A small network was shown many inputs. Here are its activations along a few directions, one row for each input.
In each table, some parts of the input vary, and every possible input appears once, in random order.
A made-up example of a description, with smaller parts first: ring(5) and (point or line(11) or (values(3) and line(6))).
Shared parts are said once, and a part with two or three values counts as separate values.

Other details of the inputs vary at random and push rows far along two fixed directions, the same in every table; ignore that.

Rows:
row 1: [-16  -7 -11   2  20  -6  37 -26  -5 -21  -5   4   5   3   1]
row 2: [ 10  10  -1 -11 -34 -18 -14   2 -40  -7  15   8   6  14 -14]
row 3: [ -5 -10   1   8  25   8  43 -11   3 -17  -5   8   1 -12   7]
row 4: [-21 -22 -20  -4  24  -4  31 -18   0 -10 -11  15   2   1   4]
row 5: [  6   4  13   5  46  53  -3 -13  86  53 -15 -13 -25 -24  41]
row 6: [  6   0  -5  -7 -23 -11 -18  21 -23   9  11  -5  -3  10 -11]
row 7: [  9   6   1 -10 -33 -17 -13  11 -40  -6  14   5   4  13 -14]
row 8: [ 23  35  18 -10  -4  36 -59 -10  60  66   6 -26 -24  -3  25]
row 9: [  3   8  -9  -7 -21 -12 -20  10 -22   8  13 -11  -1  14 -15]
row 10: [ 23  24  16 -16  -6  38 -65  -3  62  73  -1 -15 -27  -6  30]
row 11: [  5   5  20  -6  41  54  -4 -34  86  49 -23   3 -23 -22  53]
row 12: [ 13  22   7  -6 -28 -10 -14  -8 -24  -3  16  -6   2  11  -9]
row 13: [-18  -8 -15   1  26  -1  30 -25   7  -9  -6   0   1   2   3]
row 14: [ 18   9  12  -1 -25  -2  -7  23 -27  -1  15  -1   0  -1  -7]
row 15: [ 14  15  10  -1 -26  -7 -10  10 -24  -1  16 -10   0   7  -9]
row 16: [ 16  14   6   3 -21  -5  -7  21 -23   0  17 -14   0   3 -13]
row 17: [-12  -8  -5  -3  22   4  35 -37   5 -14 -10  20   4  -4  13]
row 18: [ 17   4   8  -3 -25  -3 -10  27 -26   2  13   3  -2   1  -7]
row 19: [-15 -22   1  21  28  -1  27  10  15 -32 -19   7  13 -16  -4]
row 20: [ 23  28  31   1  -4  34 -77   6  77  52 -12 -21 -15 -15  24]
row 21: [-21 -22  -3  17  27  -7  24   0  14 -32 -22   7  13 -10  -3]
row 22: [ 10  -1  -3  -3 -21  -7 -14  30 -24   7  13  -4  -3   4 -12]
row 23: [-21 -12 -22  -3  26  -3  27 -30   5  -8  -8   9   2   2   2]
row 24: [  5   3  10  11 -21 -15 -28  31  -9 -13   0 -11  10   1 -18]
row 25: [  6  11  -2  -1 -20 -11 -13  14 -22   5  17 -17  -1  12 -14]
row 26: [  4   6   7   7 -22 -17 -31  22 -10 -14   0 -10  11   4 -19]
row 27: [-16 -21 -19   7  22  -5  38   0 -11 -16  -3   7   3  -2  -6]
row 28: [-19 -18 -16  -7  23   1  29 -29   5  -8 -13  24   2  -2  11]
row 29: [  4  10   6   6 -23 -19 -34  14 -10 -14   0  -7  13   5 -19]
row 30: [-13 -19  -5  -1  23   6  34 -14   5 -10 -12  19  -1  -6  13]
row 31: [ 10   2  13  15 -20 -11 -23  40 -10 -16   3 -10  11  -5 -20]
row 32: [-24 -21  -7  14  27 -12  25 -10   9 -37 -22  10  16  -7  -5]
row 33: [  5   5  -7  -3 -20 -11 -17  19 -22   8  14 -12  -2  12 -14]
row 34: [-19 -26 -15  -2  19  -5  36  -8 -10 -16 -10  21   3  -1   4]
row 35: [-20 -22 -15  -5  23   0  31 -20   2  -9 -13  22   1  -1   9]
row 36: [-12 -24 -10   2  24   7  34   0   2  -8 -10  20  -1 -10   9]
row 37: [ 10  22   1  -6 -25 -12 -16  -6 -22   0  17 -11   2  14 -11]
row 38: [ 14  10  10  -4 -27  -6 -11  14 -26   1  13  -2   0   6  -6]
row 39: [-12  -6  -3   1  24   5  36 -31   7 -15  -8   8   1  -3  10]
row 40: [ 11  14   4  -1 -23 -10 -10  11 -23   0  16 -15   0  10 -11]
Each input here is: line(4) and (values(2) or ring(8)).
- Changing only the line(4) part turns row 10 into row 22. The same change can be made to row 12. Which row results? => row 3
- Changing only the line(4) part turns row 27 into row 33. The same change can be made to row 14. Which row results? => row 38
- Change only the ring(8) part in row 13. List by row number the other rows that result. => row 1, row 4, row 7, row 9, row 11, row 35, row 39
- Change only the values(2) part in row 32. List by row number the other rows that result. => row 26

Rows:
row 41: [ 11   0  -9   3 -55 -41 -22  68 -81 -27  28 -14  11  20 -50]
row 42: [-17 -18  -8  19  12 -20  68   6 -45 -55   6  10  16   1 -16]
row 43: [ 25  16   8   7 -65 -37 -11  50 -92 -36  38   2  18  14 -43]
row 44: [ 12  28   2   3 -62 -48 -27  24 -77 -39  30 -24  25  28 -47]
row 45: [-25 -45  -5   6  65  33  39  -8  61   3 -39  25  -9 -29  33]
row 46: [ 14  18   7 -29  -1  37 -22 -24  34  69   7  -7 -33   7  36]
row 47: [ 37  26  39   0 -40  20 -53  41   8  37  18 -13 -14  -7  10]
row 48: [ 35  19  22   4 -39   9 -43  53  -4  32  19 -29 -13  -3  -6]
row 49: [  3  15  11   6  10  22 -50  -1  63  39 -12 -24 -12  -4  18]
row 50: [  3   7  -4   0 -61 -49 -50  34 -66 -27  18  -6  21  25 -43]
row 51: [ -7   3  17   1  33  27  -1 -34  63  11 -27   3  -2 -18  34]
row 52: [  1  -3  13  16  36  31  30  -7  38   6  -6   3  -6 -25  21]
row 53: [-30 -30 -12  12  73  25  31 -20  78  11 -38   7  -7 -22  32]
row 54: [  2   3  -8 -21  36  44  14 -52  53  52  -7  18 -26  -7  47]
row 55: [-11 -12  -8  10   9 -28  56 -16 -44 -64  -4  22  22   1 -20]
row 56: [ 16  17   6 -30  -2  35 -27 -26  33  68   7   2 -31   3  40]
row 57: [ 18  29   3  -1 -67 -46 -32  21 -77 -39  27  -7  28  22 -47]
row 58: [-44 -49 -41  13  41 -33  71 -11 -26 -67 -22  38  29  -2 -20]
row 59: [  1  -5   8  10 -24 -21  23  29 -53 -33  16   2  11   9 -19]
row 60: [ 21  19  14  -1 -65 -45 -22  33 -84 -38  27  -6  17  19 -40]
row 61: [-39 -49 -35  16  50 -18  82   0 -26 -60 -18  27  19 -12 -19]
row 62: [-51 -37 -41  19  43 -39  70 -31 -29 -74 -19  23  33   2 -25]
row 63: [-32 -32 -21  13  69  14  40 -20  56  -5 -32  15   3 -23  17]
row 64: [  5  17   1  -2 -65 -51 -41  23 -64 -33  20 -17  20  32 -47]
row 65: [ 33  35   1 -29 -51   6 -48   0 -29  49  35  -5 -18  18  -1]
row 66: [ 26  40  18  -2 -37   3 -78   9  22  27  12 -31  -4   4 -11]
row 67: [ 19  25   1 -24   3  39 -22 -30  35  69  15  -8 -30  -1  29]
row 68: [-19 -27  -6   3  33   8   3  -1  39   4 -25  14   0 -13  15]
row 69: [-33 -16 -25  12   8 -46  42 -24 -39 -70  -6   4  27  16 -32]
row 70: [-34 -26 -33  12   7 -45  37 -12 -47 -67 -10  24  32  11 -33]
row 71: [-23 -16 -21 -14  66  37  62 -68  52  30 -16  14 -24  -5  48]
row 72: [ -3   5  11   3   2  10 -44   2  42  27 -13 -15  -5   2  11]
row 73: [ 27  39  34  -5 -38  11 -70  15  22  35   8 -31  -5   6   5]
row 74: [-39 -29 -43 -12  43 -12  97 -59 -32 -30  -3  26   1  12   5]
row 75: [ 34  15  31  -1 -37  19 -52  53  10  45  11 -25 -17  -5   6]
row 76: [ 42  21  27   0 -38  21 -56  50  10  43  14 -14 -14 -12   2]
row 77: [  2   5  14  10  38  24  21 -26  42   0 -12  -4  -4 -19  18]
row 78: [-24  -7 -18  11  12 -34  49 -25 -41 -66  -1   7  32   4 -27]
row 79: [  5  -2  14   0  10  24 -47  20  61  47 -15 -13 -15  -7  21]
row 80: [  0   5 -10 -18  40  44  18 -53  53  54  -2   5 -27  -8  42]
row 81: [ 13  23  17  -1   1  24 -52 -18  65  30 -14  -8  -9 -10  16]
row 82: [-25 -19 -33 -19   8 -23  63 -35 -55 -22   8  22   3  24  -2]
row 83: [ 36  38  31   2 -38   4 -49  24  -3  19  21 -34  -9   6  -6]
row 84: [ 16  17   7 -31  -3  37 -26 -27  33  68   6   2 -31   1  38]
row 85: [ 33  33  36  -2 -41   4 -52  26  -2  22  15 -27  -8   7  -2]
row 86: [ 32  13  15  -3 -35  13 -64  56   4  34  12  -9 -11  -4  -8]
row 87: [-29 -19   1   4  60  24  22 -55  82  -3 -45  16  -3 -21  35]
row 88: [  5  -9  -8  11 -18 -23  23  36 -56 -30  15  -2  13  -3 -31]
row 89: [-43 -57 -26  12  46 -17  78   3 -22 -55 -25  28  15  -4  -9]
row 90: [ -3 -25  10   6  30  26  23   6  37  10 -20  13  -9 -25  27]
- What is each input in this table made of? => ring(5) and (values(2) or ring(8))
- Changing only the ring(5) part turns row 63 into row 53. The same change can be made to row 88. Which row results? => row 48
- Changing only the ring(5) part turns row 84 into row 67. The same change can be made to row 51. Which row results? => row 78
- Change only the values(2) part in row 84. List by row number the other rows that result. => row 56
- A walk changes only the ring(8) part. It starts at row 89 and steps to row 75. List the rest of the walk in order. => row 59, row 85, row 73, row 64, row 72, row 79
- Change only the ring(5) part in row 70. List by row number the other rows that result. => row 49, row 50, row 62, row 72
- List by row number the other rows that have the ring(5) part in common with row 86. => row 43, row 54, row 55, row 57, row 58, row 65, row 70, row 76, row 81

Rows:
row 91: [ 2 -5  9  0 -2  2  7  9 -6 -4  1  3 -1 -3  4]
row 92: [ 41  37  25 -16 -19  46 -63   7  47  78  15 -12 -30 -10  28]
row 93: [ -8  -7 -10  -7  17   6  31 -23  -3   0   0  14  -5  -1  10]
row 94: [-10 -19  -1   2  14   2  23  -1   6 -10 -13  15   1  -6  10]
row 95: [ 22  18  22  -1   9  45 -43  10  68  65  -1 -24 -28 -15  28]
row 96: [  7  12  -9 -15 -49 -30 -23  16 -62   0  27 -10   3  31 -23]
row 97: [ 11  17   1   6 -39 -28 -27  30 -41 -15  23 -19  11  15 -34]
row 98: [ 4 -1  7  2 -2  5 11  8 -6 -4  2 -3 -2 -2  1]
row 99: [-13 -14   3   9  14  -4  16  -7   9 -21 -17  13  10  -7   4]
row 100: [-15 -17  -4   7  18  -2  11  -7  12 -20 -17  14   8  -6  -1]
row 101: [-18  -7 -10  -6  17  -4  16 -32  10  -5 -10   2   1   7   7]
row 102: [  6   8  -4  -3  -3   1   2 -15  -6  -4   5   9   3  -3  -1]
row 103: [-10 -10   7   9  17  -2  21  -9   6 -23 -13   7   9  -7   4]
row 104: [ 4 -1  2  5  1  4 11  8 -4  1  6 -7 -3 -3 -1]
row 105: [-16 -10 -11  10  25  -1  12  -6  18 -12 -12   1   4  -6  -1]
row 106: [-13 -16 -13   5  26   5  19  -2  12   1  -9   4  -2  -7   4]
row 107: [ -9  -2  -9  -2  16  -2  25 -29   0 -13  -5  10   3  -1   4]
row 108: [ 10  13  13   5 -22 -10 -13  16 -19 -13   7 -11   8   5 -14]
row 109: [-10 -21  -7   1  19   3  18  -1   8  -8 -15  15   0  -5   6]
row 110: [ -3 -10  -8  -1   3  -1  -3  12   1   5  -4   4   1  -3  -2]
row 111: [ -7  -5  -5   4   2  -5 -12   6   8  -6  -7   1   8  -4  -7]
row 112: [ 11  20  -2 -10 -50 -32 -26   9 -55 -11  24 -12   8  24 -28]
row 113: [  9  13   2 -13 -18   4 -18  -1  -8  25  13  -6 -11  11   5]
row 114: [  3   6   5  10   3  -2   3   3   3  -9   1 -10   4  -2  -4]
- What is each input in this table made of? => values(2) and (line(4) or ring(8))
- Changing only the values(2) part turns row 114 into row 104. The same change can be made to row 102. Which row results? => row 92
- Change only the values(2) part in row 109. List by row number the other rows that result. => row 100
- Change only the line(4) part in row 102. List by row number the other rows that result. => row 101, row 107, row 112
